A small network was shown many inputs. Here are its activations along a few directions, one row for each input.
In each table, some parts of the input vary, and every possible input appears once, in random order.
Descriptions start from the smaller parts, as in this example, which fits no table here: values(3) and (point or line(9) or (ring(5) and line(6))).
Shared parts are said once, and a part with two or three values counts as separate values.

Other details of the inputs shift rows strongly along two fixed directions, in all tables alike. That doesn't count.

A family of inputs:
R1: [-27  17  -1  -4 -39 -13  17  43  -8 -19 -25   0]
R2: [ -9 -56  31  26  38  11 -16 -15 -29  24  16  12]
R3: [ -2 -85  44  28  80  43 -14 -37 -32  47  20  28]
R4: [ 16 -33  11  14  28  13 -18 -16 -28   0  33  16]
R5: [-12  27 -32 -11 -33 -10   1   3  17 -38 -25  16]
R6: [-28 -19 -10  -6   2  24   7   7 -14 -31 -33  44]
R7: [-28  -9 -22 -18 -19  24  -1   3 -23 -39 -20  18]
R8: [ 42 -11  17 -12  56 -15 -33   4  14  24  32  -9]
R9: [ 19  29 -12 -10   8  -7  -5 -14  29  22   7 -14]
R10: [-46 -15 -15  -2 -10  18 -12  -8 -28 -21 -10  40]
R11: [ 36   2  26  12   9 -21   1  -3  16  36  16 -48]
R12: [ 52  50  17  -2   7 -76 -22  37  51  35  34 -48]
R13: [ -9  50 -13  -2 -49 -29  34  39  27 -12 -39  -8]
R14: [  5  27   1  11 -16 -49 -14   2  26  11  28 -27]
R15: [ 30 -39  33  20  57  14  -1 -26   2  56  19 -14]
R16: [ -3  10 -19  12 -35  14  28  -5 -11 -31 -18  13]
R17: [  2 -63  41   5  87  38 -14 -11 -20  50  19  37]
R18: [-56 -39   4   7  -7  49  22 -21 -40  -8 -17  28]
R19: [ 42 -41  24 -15  91  36 -12 -22   5  45  19   8]
R20: [-47 -47  12  21 -17  29  14   2 -49 -15 -23  18]
R21: [-13  51 -27 -15 -55 -15  10   8  15 -22 -20 -18]
R22: [ 78  57  -1  11  -7 -64 -16   3  53  14  43 -49]
R23: [-35  26 -16  16 -48 -24  15   2  14 -20 -14   5]
R24: [-25 -22 -14 -21   0  48   9 -13 -26 -27 -25  25]
R25: [  0  17 -16   7 -50  -7  10  13 -18 -40  -1  -8]
R26: [ 49  -5  14   3  22   8  -3 -16  -3  16  34 -25]
R27: [  2  39 -18 -21 -43 -14  20  29  16 -34 -33 -16]
R28: [ 13  19  -7  -4  14 -15 -21 -14  25  18  17  -1]
R29: [-25  27 -24 -11 -43  -7  -3  10  -4 -24 -11  -4]
R30: [-19   3 -13 -16 -24   6   8  27 -13 -38 -27   8]
R31: [-39 -36 -16 -10   6  35 -12 -11 -35 -34 -15  49]
R32: [ 42  17  14   7  35 -23  -6 -22  42  56  39 -40]
R33: [-52 -28   0   9 -18  25  10  -7 -35 -13  -6  17]
R34: [ 65  46 -11 -21  20 -31 -13  -8  59  24  21 -43]
R35: [-17  32  -2  -8 -46 -15  29  38   6 -15 -33 -10]
Each input here is: ring(5) and (point or ring(6)).
Changing only the ring(5) part turns R27 into R19. The same change can be made to R11. Which row results?
Answer: R15
Which other rows does R8 become when the ring(6) part takes its other values? List them by row number.
Answer: R2, R10, R12, R14, R31
Which other rows does R29 become when the ring(6) part takes its other values? List them by row number.
Answer: R1, R7, R20, R30, R33
List by row number the other rows that have the ring(5) part in common with R22.
Answer: R3, R5, R6, R17, R23, R28

A family of inputs:
R36: [  6 -36  55  -5  77  15 -26  -9   0  91  51 -17]
R37: [ 23  41 -34 -29 -25 -11 -12   1  -3 -36  25 -18]
R38: [ 77  49 -14  11 -18 -39   6 -22  42   1  47 -47]
R39: [ 60 -42  33  36  55  12 -20 -50 -27  49  81 -25]
R40: [-55  18 -15 -27 -18  -8  12  48  11 -21 -43  23]
R41: [  4 -52   4  13  51  50  -8 -79  -7  24  30   5]
R42: [  4  19 -12   5 -50  14  64  12  -2 -29 -35  -9]
R43: [ 13  17   8 -14 -34  -9  13  34 -13   1  11 -45]
R44: [-49 -54  -6 -14  61  37 -35 -18 -33  -2  11  65]
R45: [ 52 -52  35   2  71  11 -58 -15 -27  24  79 -16]
R46: [-65 -75   7   6  18  96  47 -43 -47  -2 -49  39]
R47: [ 64  44 -13 -25   5 -40 -43  17  26 -25  40 -39]
R48: [-22  17 -18  -6 -42 -19 -24 -19  -2 -10  22 -40]
R49: [ -7  10 -17  23 -40 -30   9   5  10 -50 -23  33]
R50: [-13 -61  40  24  41  43  12 -40 -34  58   5 -24]
R51: [-41 -72 -16  -4  41  71 -13 -24 -56 -40 -39 107]
R52: [-98 -83  23   4  28  56   6  19 -64   8 -30  66]
R53: [ 42  -3   5 -11  88  21 -42 -57  28  62  47  18]
R54: [-35  11 -21  34 -71 -12   9 -29 -10 -21  -7 -25]
R55: [-71 -58  -1  27  17  70  18 -58 -43 -10 -13  86]
R56: [-26  24 -12   9 -30 -56 -30  21  16  -5  23  -6]
R57: [ 60 -48  55   9  95   0  -4  -5  20  59  19   1]
R58: [-73  13 -35 -43 -58  33  30  12 -20 -47 -64   2]
R59: [-50   7 -29 -36 -59  44  42  34 -44 -66 -53  23]
R60: [ 87  61 -13 -31   2 -16  16  14  49  21   3 -51]
R61: [-90  -6 -17 -13 -79  28  30  17 -37 -39 -57  -8]
R62: [ 37  33  28  -9  -9 -77 -20  62  35  20  12 -51]
R63: [  1  48 -44  -5 -14 -35 -12   3  46 -14 -12  21]
R64: [ 42  28   5   7 -29 -21  39  30  27 -23 -22 -29]
R65: [ 47  41 -43 -17 -19   3   0 -18  14 -26   6  -5]
R66: [ 69  32  33  28 -15 -55  12  35  24  20  17 -72]
R67: [ 48 -39  44 -36 105   1 -39  18   5  49  26  -1]
R68: [  4  51 -12 -20  -3  -1  17   8  47  23 -31   1]
R69: [  1  45 -36 -35 -26 -20 -27 -20  23 -20  13 -39]
R70: [-38  -6 -13  43 -82   0  21   9 -49 -73 -26  22]
R71: [-10  56 -24 -23 -19 -32 -25  -4  30  -8  19  -5]
R72: [ 24  51  29  32 -16 -59  14  12  44  63  17 -59]
R73: [ 22 -30  41  41  59  -6 -32 -54  -1  76  69  -9]
R74: [ -6  28   1  16 -12 -38  35  25  49  14 -28  -6]
R75: [-64  18 -38 -12 -38  15  41  35   9 -34 -86  55]
R76: [-53 -70  40  41  39  28  20  -1 -41  41 -17  38]
R77: [-55  -2  -3  -7 -80  12  29  60 -49 -71 -54  10]
R78: [-11  32   9  13 -16  -9  38   1  38  21 -21  -5]
R79: [ 65 -37  34 -23 108  18 -22   0  19  57   5  16]
R80: [ 24  67   6 -37   8 -43 -11  24  60  43  16 -45]
R81: [ 43 -59  17  20  59  40 -14 -38 -17  -2  36  20]
R82: [  8 -74  61  33  60  12   0   4 -34  47   5  16]
R83: [ 27  31  -4 -38 -11 -13   3  50   8 -30 -14 -27]
R84: [-25  -5   2  43 -53 -38   0  11 -23 -37 -16  23]
R85: [-23   2 -30 -19 -41  46  42  34 -24 -71 -83  42]
R86: [ 16  51 -29 -35 -26   1  20  -3  47   6 -38 -38]
R87: [-10  23  -4  46 -35 -64  -8   4  21   8  16 -11]
R88: [-58 -77  -3 -16  41  60 -30  -7 -70 -46 -16  94]
R89: [-61  30 -19   7 -65 -22  -9   5  -6 -25   5  10]
R90: [-38   8 -26  28 -32 -20  15  -6  17 -30 -19  38]
R91: [ 38  36   6   2 -17 -85 -50  32  31  -2  42 -37]
R92: [ 11 -56  15  -1  41  41 -30 -30 -56  13  63   5]
R93: [ 90  55 -27 -14   4 -36 -27   3  50 -16  23 -32]
R94: [ 23 -55  45  28  41  41  24 -17 -49  45  23 -14]
R95: [ 18  51 -51 -22 -31  -6 -11 -33  41 -15  -9 -24]
Changing only one part turns R80 into R58. The same change can be made to R55. Which row results?
Answer: R41
Changing only one part turns R48 into R56. The same change can be made to R95. Which row results?
Answer: R63
What is each input in this table made of?
Answer: values(2) and ring(5) and ring(6)
Which other rows does R57 become when the ring(6) part takes its other values? List them by row number.
Answer: R42, R46, R64, R74, R78
Which other rows does R47 become when the ring(5) part takes its other values? List them by row number.
Answer: R45, R70, R81, R93
Which other rows does R88 become when the ring(6) part takes its other values? List them by row number.
Answer: R37, R44, R47, R69, R71
